Each row below holds a small network's activations on one input, seen along a few directions.
In each table, some parts of the input vary, and every possible input appears once, in random order.
Descriptions start from the smaller parts, as in this example, which fits no table here: values(3) and (point or ring(11) or (ring(5) and line(6))).
Shared parts are said once, and a part with two or three values counts as separate values.

Other details of the inputs shift rows strongly along three fixed directions, in all tables alike. That doesn't count.

Rows:
R1: [ -3 -42 -14  38 -42   8  17  46  28  81 -24]
R2: [ -1  30  32 -13  35 -13  -2 -44  26 -21  12]
R3: [ 43 -22 -74 -26 -68 -28 -22  47 -60 -19 -21]
R4: [-58 -40 -47  41 -31 -25  -3  73 -24  44 -65]
R5: [ -6   1   3  15 -10   2   3  13  -9  -4  -8]
R6: [ 43   6  30   3  -7  57  17 -26  36  35  44]
R7: [ 55  20 -40 -18 -28  11  -3 -30 -44 -65  20]
R8: [-41  25  55   8  61 -35  -3 -33  23 -18  -4]
R9: [ 70 -10   6 -29 -36  27  -8 -17  21  18  41]
R10: [-58  47   8   9  56 -58  -3 -31 -48 -88 -11]
R11: [ -39   65  -12  -18   35  -47  -12  -23  -47 -114  -12]
R12: [-68  11  53  -6  74 -36  -6 -12  39   3  -3]
R13: [ 11 -15   0   8   4  40  15  -6  18  24  11]
R14: [-26  17  49  -6  48   4  -2 -29  34  -2   3]
R15: [-16 -56   1  18 -15 -13  -3  66  -3  66 -30]
R16: [ 76  18 -45 -58 -57   1 -29 -21 -36 -61  27]
R17: [ 30  -3   7 -11 -19  20 -11  -9   3   1   2]
R18: [ 69  12   5  -9 -28  54  19 -35  41  35  52]
R19: [ 20  20 -51 -19 -28   8  -3 -11 -40 -49   1]
R20: [ 54  -2   0  -4  -8  47  24 -37  37  27  43]
R21: [ 30  -3   2 -17 -15  29  -3 -14  33  24   8]
R22: [ 39  26 -20  -9 -32   2  -2 -13 -27 -47  14]
R23: [ 36  -4  -3 -32  -8  13   1   5  14  16  22]
R24: [ -7 -35 -72 -14 -53 -39 -32  80 -81 -25 -57]
R25: [-12 -25 -55  13 -42   3  -7  40 -48  -1 -35]
R26: [ 30  29 -32 -22 -29  19 -10 -11 -40 -56  12]
R27: [-69   9  49  33  81 -20  15 -17  14  -7  -8]
R28: [-76  35  -3  14  50 -58 -12  -7 -67 -92 -32]
R29: [-53 -59  -1  21  -9 -20 -15  66   9  62 -48]
R30: [-64  17  44  29  70 -24  22 -28  31  11   2]
R31: [ -9  23  36   0  59  24  25 -47  47   3  32]
R32: [ -9 -30  28   1   2   1 -10  18  23  41  -2]
R33: [-66 -57   3  71  -8 -24  12  68  15  97 -53]
R34: [ 38   9  26  -5  -7  58  19 -21  45  28  39]
R35: [ 35 -15  34  -6   6  12  11  -1  36  52  31]
Description of these inputs: ring(5) and (values(3) or line(4)).
The inputs of R8 and R14 match in every part but the ring(5) part. If R33 is changed in the same way as R8 into R14, which row does it become?
Answer: R26
A walk changes only the line(4) part. It starts at R27 and steps to R28. List the rest of the walk in order.
Answer: R6, R5
List by row number the other rows that have the ring(5) part in common with R16.
Answer: R1, R2, R3, R18, R20, R30
Which other rows does R12 become when the values(3) part takes its other values? List them by row number.
Answer: R21, R23

Rows:
R36: [ -55   47    0    3   24 -103  -30   -8  -38  -87  -40]
R37: [ 18  -3  38   8  39  18  44 -19  45  51  46]
R38: [ 19 -14 -84  15 -49  24  -2  28 -21   9 -23]
R39: [ 18  44  20  11   5 -28  13 -28 -31 -56  27]
R40: [ 15  -1 -32 -18 -14  -6 -14  23 -62 -49  13]
R41: [  2 -36 -26  -2 -30 -25 -21  23  -8  26 -32]
R42: [  7  29   8 -52  21 -11 -23 -20  -1 -47  21]
R43: [-74 -59 -27  29  -3 -64   3  77  13  90 -77]
R44: [-54  11  58  15  56  34   6 -22  44  15  -8]
R45: [ 59   7 -27  14 -72  42  16 -23  11  10  16]
R46: [-14  12  32 -31  24 -15 -33  -5   6 -22 -11]
R47: [ 67  -8  -3 -14 -25  29  16 -16 -12   4  42]
R48: [ 28 -13 -42   7 -44  43   1  -8  -9  12  -3]
R49: [-42  -5  18  13  30  31  14  -2  32  15   7]
R50: [  5 -12  66   2  39  32   9  -3  30  29  23]
The inputs of R46 and R50 match in every part but one. If R42 is changed in the same way as R46 into R50, which row does it become?
Answer: R40
What do these inputs look like to the network?
Answer: values(3) and (point or line(4))
